These are the activations of a small neural network, seen along a few directions. Each row is one input.
Each table varies a few parts of the input and shows all the possible inputs, shuffled.
Descriptions start from the smaller parts, as in this example, which fits no table here: one of 6 places along a line, together with either a single point or (one of 2 separate values, together with one of 5 places around a ring) or one of 11 places around a ring.
Shared parts are said once, and a part with two or three values counts as separate values.
(in the rows, 128 means zero)

Table:
R1: [165  90 139  92 153 102 117 151  95 116 115]
R2: [ 91 150 121 165 157 141 185 112 145 120 159]
R3: [151 106 160  88 127 107 101 150 103 103  94]
R4: [129 149 139 107 138  77 115 104 135 122 108]
R5: [116  81 117 128 145 170 150 138 155 122 132]
R6: [166 194  28 179  45 167  69 139  93 178 153]
R7: [119  80 155 128 122 189 143 178 151 110 144]
R8: [123 116 106 134 160 134 169 101 138 119 138]
R9: [158 232  34 203  59 168  74 131  85 172 162]
R10: [106  87 138 127 126 179 147 149 173 138 146]
R11: [ 94 122 133 145 130 156 165 131 179 133 160]
R12: [136 122 101 123 169 101 158  99 119 117 122]
R13: [133 171 130 135 168  82 149  85 109 125 128]
R14: [114 103 197 111  81 122  96 172 137 112 103]
R15: [ 84 159 143 169 136 160 182 119 164 124 160]
R16: [149  87 105 105 165 124 141 117 112 122 108]
R17: [115 184 146 129 142  70 139  99 118 118 111]
R18: [145  71 122 112 157 151 149 159 113 108 135]
R19: [ 98 184 168 135 121  79 130 104 134 130 123]
R20: [ 90 147 180 132  83 102 123 115 158 126 108]
R21: [143 136 122 114 157  85 137  93 121 127 118]
R22: [164  79 124 100 170 135 125 140  93 108 126]
R23: [138 113 144  86 131  97 105 121 124 132  96]
R24: [178 156  30 157  47 185  46 161  90 191 149]
R25: [125  70 136 119 144 174 148 162 127 117 155]
R26: [120 114 166  96 106 105 101 129 139 137  98]
R27: [156 100 120  98 158  98 113 124 125 129 102]
R28: [189 147  49 153  45 192  43 188  65 173 160]
R29: [103 111 183 110  84 119 100 136 155 139 104]
R30: [129 159 109 147 182 102 163  92 111 111 130]
R31: [111 150 160 117 112  85 111 111 150 127 110]
R32: [117 153 114 154 178 136 169  91 132 120 157]
R33: [136  81 103 118 162 148 145 133 142 121 122]
R34: [ 80 183 187 152  94 100 134 107 147 125 119]
R35: [130 105 183  95  99 111 103 157 113 113  99]
R36: [105 116 116 144 152 154 161 111 159 123 156]
Q: The inputs of R20 and R14 match in every part but one. If R6 is changed in the same way as R20 into R14, which row does it become?
A: R28
Q: What is each input in this table made of?
A: one of 4 places along a line, together with either a single point or one of 8 places along a line
Q: Which other rows does R3 become when the place on the line of 8 takes its other values? List them by row number.
A: R1, R7, R14, R18, R22, R25, R35
Q: Which other rows agree with R30 in the place on the line of 4? List them by row number.
A: R2, R9, R13, R15, R17, R19, R32, R34

Table:
R37: [110 147 126 145 160 136 176 113 127 111 159]
R38: [108 153 152 153 153 134 168 108 135 137 140]
R39: [112 179 151 123 137  62 120  91 140 125 125]
R40: [139  76 179 116 115 134 117 125 130 119 116]
R41: [116 131  82 138 173 129 182 105 147 129 142]
R42: [128  85 161 112 139 144 127 164 147 127 121]
R43: [104 145 149 147 126 115 148  85 159 125 139]
R44: [121  99 157  86 121 115 104 129 116 114  87]
R45: [192 146  57 151  44 189  51 183  76 172 137]
R46: [115  77 124  94 143 141 139 171 133 104 141]
R47: [148 210  25 191  60 167  75 141 101 175 162]
R48: [102 174 138 136 132  97 143  99 150 113 101]
R49: [133 110 169  80 122  79  95 134 105 125 101]
R50: [165  61 122 119 166 151 145 143 127 117 120]
Q: The inputs of R39 and R49 match in every part but one. If R38 is changed in the same way as R39 into R49, which row does it become?
A: R42
Q: What is each input in this table made of?
A: one of 2 separate values, together with either a single point or one of 6 places along a line

Table:
R51: [137 118 107 142 103 179 127 155 135 130 160]
R52: [121 129 127 117 159  91 156  91 140 124 129]
R53: [144 168 131 125 134 108 103 114 104 124 117]
R54: [155 115  85 138 141 174 116 130 103 135 145]
R55: [ 90 124 163 140 152 124 179 122 146 116 140]
R56: [120 164 158 136  98 111 110 134 128 128 134]
R57: [148 147 101 133 117 120 107 113 106 133 106]
R58: [121 127 132 130 181 108 176 113 130 104 133]
R59: [145  31 179  60 134 125 103 177 126 106  86]
R60: [150 135  86 131 129 135 110 136 115 149 129]
R61: [122 143 127 144  81 123 114 133 130 136 124]
R62: [ 98 133 155 128 135 116 154  99 169 124 125]
R63: [113 131 113 140 101 150 109 147 131 156 137]
Q: What is each input in this table made of?
A: either a single point or (one of 2 separate values, together with one of 6 places along a line)
Q: A walk changes only the place on the line of 6. It starts at R55 and steps to R62. List the rest of the walk in order.
A: R56, R61, R63, R51

Table:
R64: [139 117  94 136  96 171 113 170 135 134 124]
R65: [ 71 131 197 106 172  76 177  81 184 111  99]
R66: [181 150  60 133  65 159  43 156  86 164 113]
R67: [133  47 198  63 162  96 135 157 128  80  87]
R68: [158  44 150  85 137 150 145 169 103 120 119]
R69: [119 157  77 166  98 160 123 129 144 130 147]
R70: [140  40 179  83 147 105 138 171 112 107 101]
R71: [144  87 121 105 154 150 149 123 130 128 125]
R72: [104 212  94 184 115 157 134 112 125 143 178]
R73: [152 179  71 168  78 138 100 134 132 166 131]
R74: [111 128  92 157 125 149 144 103 139 146 153]
R75: [133  85 109 131 119 162 126 138 130 138 129]
R76: [ 81 179 166 128 176  65 190  77 143 110 148]
R77: [111  90 168  74 173  88 149 121 156 106 108]
R78: [ 91  86 214  81 165  91 148 111 179  89  86]
R79: [ 98 130 147 112 173  72 172  92 165  93 114]
R80: [ 68 184 206 140 181  68 189  80 174  79 119]
R81: [ 97 177 146 159 179  89 165  75 133 101 155]
R82: [148 242  58 184  72 134  92 118  72 181 155]
R83: [193 111  93 109  62 168  24 186  59 160 109]
R84: [173 134  88 142  71 154  71 164 127 143 118]
R85: [118 178 118 165 166 135 176  71 120 114 162]
R86: [154 191  43 154  61 139  75 129  91 190 141]
R87: [144  59 139 101 134 173 101 175 110 143 135]
R88: [144 233  84 195  91 133 112 125 117 156 157]
R89: [105  48 247  57 161  99 140 145 148  99  71]
R90: [124  82 149 104 163 107 131 121 143 102 118]
R91: [104 118 135 132 155  87 172  89 140 128 121]
R92: [147  70 128 111  78 178  89 197 109 122 133]
R93: [101 186 104 179 142 142 163 101 123 150 179]
R94: [181  93 126 115  68 168  44 179  96 149 119]
R95: [128 129  98 139 156 135 167  96 143 114 144]
Q: The inputs of R91 and R81 match in every part but one. If R79 is changed in the same way as R91 into R81, which row does it become?
A: R76
Q: What is each input in this table made of?
A: one of 4 places along a line, together with one of 8 places along a line
Q: Which other rows does R67 become when the place on the line of 8 takes its other values? List them by row number.
A: R68, R70, R83, R87, R89, R92, R94
Q: A walk changes only the place on the line of 4. It starts at R89 and steps to R78. List the rest of the walk in order.
A: R65, R80
